Each row below holds a small network's activations on one record, seen along a few directions.
After each row come some of the record's fields: J, E, T, W, G, M.
A field that a record lacks is left out.
The largest differences between rows may come from other fields.
In the rows, zero is written as 500.
Strong random noise was added to every row along 3 fixed directions; ignore it. To show where, here is one row again and again, with new noise each time:
[127 548 328 298 468 283 377 479 544 353 553 723 423 569 337 518 451 693
 476 584 523]
[489 551 572 524 282 627 604 574 617 495 456 290 371 436 345 601 640 543
 528 493 461]
[498 603 485 451 444 438 583 535 510 528 466 381 390 455 457 568 431 497
 452 526 554]
[154 487 505 517 428 486 432 530 584 263 670 559 438 594 404 403 565 648
 470 494 566]
[509 633 373 265 302 411 565 521 579 638 282 443 342 380 251 771 522 582
 547 600 390]

[467 571 329 342 348 346 493 465 544 637 364 595 401 336 312 683 536 549
 522 612 304] -> J is j2, E is e2, T is t3, M is m2
[601 610 560 450 627 513 756 517 511 369 485 425 530 499 632 467 376 377
 485 468 779] -> J is j2, E is e2, T is t2, W is w2, G is g3
[531 457 495 240 289 589 491 543 605 481 436 657 554 513 495 726 701 527
 639 643 334] -> J is j1, E is e1, T is t4, W is w1, G is g3
[745 468 699 783 504 596 583 631 505 532 533 257 499 390 702 429 524 338
 445 423 632] -> J is j2, E is e2, T is t4, M is m2
[594 543 508 515 661 317 489 529 486 724 425 415 483 545 504 501 266 425
 391 549 666] -> J is j1, E is e1, T is t3, G is g1
[247 511 492 564 560 454 347 498 435 435 581 596 465 603 429 473 450 592
 482 519 507] -> J is j2, E is e1, T is t3, M is m1
[536 488 507 526 540 637 645 474 499 286 513 357 614 458 633 356 525 468
 568 362 574] -> J is j2, E is e2, T is t2, W is w1, G is g3
[272 450 382 442 555 262 310 365 461 436 498 757 530 649 483 410 457 537
 467 576 453] -> J is j1, E is e2, T is t3, W is w1, G is g2
[699 614 320 220 599 274 628 386 409 611 329 586 487 371 596 733 386 528
 495 541 524] -> J is j1, E is e2, T is t2, M is m2
[540 485 559 567 522 511 504 363 542 775 469 268 436 337 396 498 473 456
 495 527 425] -> J is j1, E is e1, T is t1, G is g1
[276 402 693 676 364 611 384 436 652 444 617 492 489 575 417 463 702 603
 526 348 482] -> J is j2, E is e2, T is t2, G is g1
[358 469 518 352 427 471 519 569 641 498 371 583 382 591 264 635 473 541
 532 663 556] -> J is j1, E is e1, T is t3, W is w2, G is g3
[675 523 520 578 537 602 667 440 464 414 475 224 577 375 486 394 422 465
 459 346 528] -> J is j1, E is e2, T is t2, W is w1, G is g2
[487 585 514 605 508 522 654 535 604 564 413 325 443 529 487 369 512 492
 504 424 590] -> J is j2, E is e2, T is t3, W is w2, G is g3
[570 617 480 333 437 426 557 553 607 529 382 606 431 503 486 670 462 464
 566 557 500] -> J is j2, E is e2, T is t2, W is w2, G is g3
[529 609 539 421 575 468 547 551 435 515 349 505 416 554 529 548 344 370
 415 605 595] -> J is j2, E is e1, T is t3, W is w1, G is g3
[245 458 759 569 518 497 392 597 608 373 649 472 418 658 489 408 440 504
 373 578 685] -> J is j2, E is e1, T is t3, W is w2, G is g3
[563 605 273 348 425 483 511 372 514 872 178 473 485 357 274 737 549 490
 632 556 299] -> J is j1, E is e1, T is t3, W is w1, G is g3
[238 556 513 559 680 313 405 471 552 486 565 660 509 622 499 359 427 527
 460 535 632] -> J is j2, E is e1, T is t3, W is w2, G is g2
[536 522 607 726 604 347 438 517 415 751 530 277 439 398 519 462 395 318
 365 398 591] -> J is j2, E is e2, T is t3
[298 456 552 483 440 575 523 617 696 453 467 471 414 601 313 491 612 533
 497 608 557] -> J is j1, E is e1, T is t3, W is w2, G is g3
[321 415 582 668 644 409 313 428 362 283 742 642 575 583 762 349 573 573
 383 446 418] -> J is j2, E is e1, T is t2, M is m1
[506 436 454 392 569 542 467 442 385 220 689 712 490 521 728 521 458 577
 497 576 495] -> J is j1, E is e2, T is t2, M is m1
[254 426 644 515 456 652 498 598 569 172 664 579 509 757 512 376 608 503
 510 509 641] -> J is j1, E is e1, T is t3, W is w1, G is g3
[248 390 530 706 539 561 348 534 459 254 608 667 497 604 519 407 604 591
 490 488 476] -> J is j2, E is e1, T is t2, M is m1
[364 423 504 545 398 631 470 503 529 312 600 566 576 517 446 572 674 670
 606 515 441] -> J is j1, E is e1, T is t2, M is m1
[172 428 438 344 601 292 490 437 588 351 596 634 497 609 374 459 326 613
 455 523 627] -> J is j1, E is e2, T is t2, W is w2, G is g3
[405 569 319 323 590 390 337 474 333 416 572 781 488 556 573 449 467 515
 483 593 444] -> J is j2, E is e2, T is t3, M is m1
[500 511 387 623 676 401 472 379 311 388 707 571 661 384 698 319 306 549
 423 347 541] -> J is j2, E is e2, T is t2, M is m1
[584 529 780 470 509 532 603 661 544 593 500 367 321 573 626 554 459 277
 362 581 692] -> J is j2, E is e2, T is t3, W is w2, G is g3
[412 464 314 309 379 364 262 399 397 527 436 756 459 575 421 676 576 622
 612 666 184] -> J is j1, E is e1, T is t3, M is m1
[523 526 529 618 476 495 511 488 567 700 345 365 419 506 407 497 465 503
 509 407 573] -> J is j2, E is e2, T is t3, G is g1
[449 477 453 550 491 532 519 401 494 501 454 453 612 420 419 449 452 524
 492 518 509] -> J is j1, E is e1, T is t3, W is w1, G is g2
[314 573 409 547 623 400 591 420 577 412 517 589 575 474 444 401 435 565
 528 418 502] -> J is j2, E is e1, T is t2, W is w2, G is g3
[585 491 498 619 524 574 563 464 383 316 619 549 567 512 665 445 456 514
 520 574 562] -> J is j1, E is e1, T is t3, M is m1
[492 505 405 612 571 490 436 384 486 545 557 505 560 315 504 477 489 623
 458 397 418] -> J is j2, E is e1, T is t2
[471 551 540 609 555 560 599 579 590 396 534 396 562 489 576 347 480 481
 560 433 624] -> J is j2, E is e2, T is t1, W is w2, G is g3
[465 560 400 389 450 408 366 478 476 610 420 463 444 540 378 617 560 544
 487 560 460] -> J is j1, E is e2, T is t3, M is m1
[449 551 492 303 411 525 677 539 648 489 366 460 488 493 352 586 593 532
 563 602 614] -> J is j1, E is e2, T is t3, W is w2, G is g3
[517 489 479 589 515 395 495 508 382 485 537 485 548 510 659 453 457 536
 474 489 544] -> J is j2, E is e2, T is t3, M is m1
[652 538 494 567 400 617 605 498 536 629 392 393 596 389 439 523 458 574
 539 460 443] -> J is j2, E is e1, T is t3, W is w1, G is g2
[684 570 573 424 456 544 416 563 488 741 435 386 389 490 470 678 463 333
 406 575 465] -> J is j1, E is e1, T is t3, W is w1, G is g3
[418 476 362 388 503 355 311 448 327 342 641 803 618 532 646 422 423 633
 489 529 447] -> J is j2, E is e2, T is t3, M is m1
[421 554 539 785 617 579 643 368 439 536 594 338 645 473 685 303 375 414
 449 364 626] -> J is j2, E is e1, T is t3, W is w1, G is g3
[446 390 769 674 412 633 323 645 495 512 697 369 315 607 531 522 636 290
 414 460 536] -> J is j1, E is e2, T is t3, M is m1

Which values does each new row have?
[553 417 421 527 404 429 320 481 365 452 576 628 531 515 576 493 521 500
 494 522 323] -> J is j1, E is e2, T is t3, M is m1
[391 425 563 467 460 463 487 468 573 511 509 483 445 532 387 478 519 480
 514 479 667] -> J is j1, E is e2, T is t3, G is g1
[494 565 351 275 581 270 275 464 273 545 464 764 458 593 608 571 368 566
 492 656 381] -> J is j2, E is e1, T is t3, M is m1
[468 741 268 136 659 129 582 427 476 673 258 679 463 481 452 644 194 516
 414 664 671] -> J is j2, E is e2, T is t3, W is w2, G is g3
[457 444 455 426 360 569 491 457 550 360 475 564 558 506 421 460 556 587
 569 516 524] -> J is j1, E is e2, T is t3, W is w1, G is g2
[492 602 250 317 686 244 530 423 378 603 417 677 575 533 592 536 160 438
 416 600 629] -> J is j1, E is e1, T is t3, W is w1, G is g3
[690 575 486 567 502 421 537 510 441 667 354 416 452 393 490 506 507 457
 505 474 496] -> J is j2, E is e2, T is t3
[459 474 562 430 336 562 395 536 473 529 463 606 386 454 444 697 654 556
 550 660 355] -> J is j2, E is e1, T is t3, M is m1
[247 417 648 532 479 518 288 577 568 477 625 484 349 605 333 552 597 519
 397 577 583] -> J is j1, E is e1, T is t3
[655 524 522 573 558 385 454 526 367 617 494 423 565 432 540 587 431 383
 387 554 446] -> J is j1, E is e1, T is t3, M is m1
[884 617 663 640 731 498 566 581 294 557 528 334 479 544 900 390 207 183
 306 381 767] -> J is j2, E is e2, T is t2, W is w1, G is g3
[523 563 445 505 653 521 573 481 430 318 656 543 659 561 736 301 284 464
 422 553 708] -> J is j1, E is e1, T is t3, W is w1, G is g3
[318 428 347 386 389 505 389 473 450 458 405 692 550 533 293 640 619 645
 669 589 312] -> J is j1, E is e1, T is t3, M is m1
[237 482 413 480 631 471 315 421 376 240 854 806 540 628 695 337 458 645
 399 356 431] -> J is j2, E is e2, T is t2, M is m1
[758 526 531 645 455 607 510 488 325 783 361 293 465 341 591 584 535 389
 498 496 341] -> J is j2, E is e1, T is t3, M is m1
[553 545 342 567 517 541 445 422 368 505 606 555 556 420 614 389 544 495
 549 399 342] -> J is j2, E is e2, T is t3, M is m1
[487 466 478 436 663 259 485 503 300 504 573 588 456 593 704 448 345 447
 351 606 650] -> J is j1, E is e2, T is t3, M is m1
[289 442 704 697 379 640 614 508 684 560 440 268 429 464 282 461 593 538
 458 432 587] -> J is j2, E is e2, T is t3, W is w2, G is g3
[445 456 574 568 336 675 554 523 523 491 431 376 432 520 397 633 659 559
 633 554 477] -> J is j1, E is e1, T is t3, M is m1
[698 505 568 492 427 717 620 518 555 246 591 446 592 511 654 476 588 454
 573 509 405] -> J is j1, E is e1, T is t2, W is w1, G is g3
[652 532 412 258 145 749 594 553 667 500 272 526 445 408 308 823 719 530
 749 560 291] -> J is j1, E is e2, T is t2, W is w1, G is g3
[854 601 751 597 443 739 800 643 573 568 477 111 345 495 650 543 411 249
 390 515 764] -> J is j1, E is e2, T is t3, W is w2, G is g3
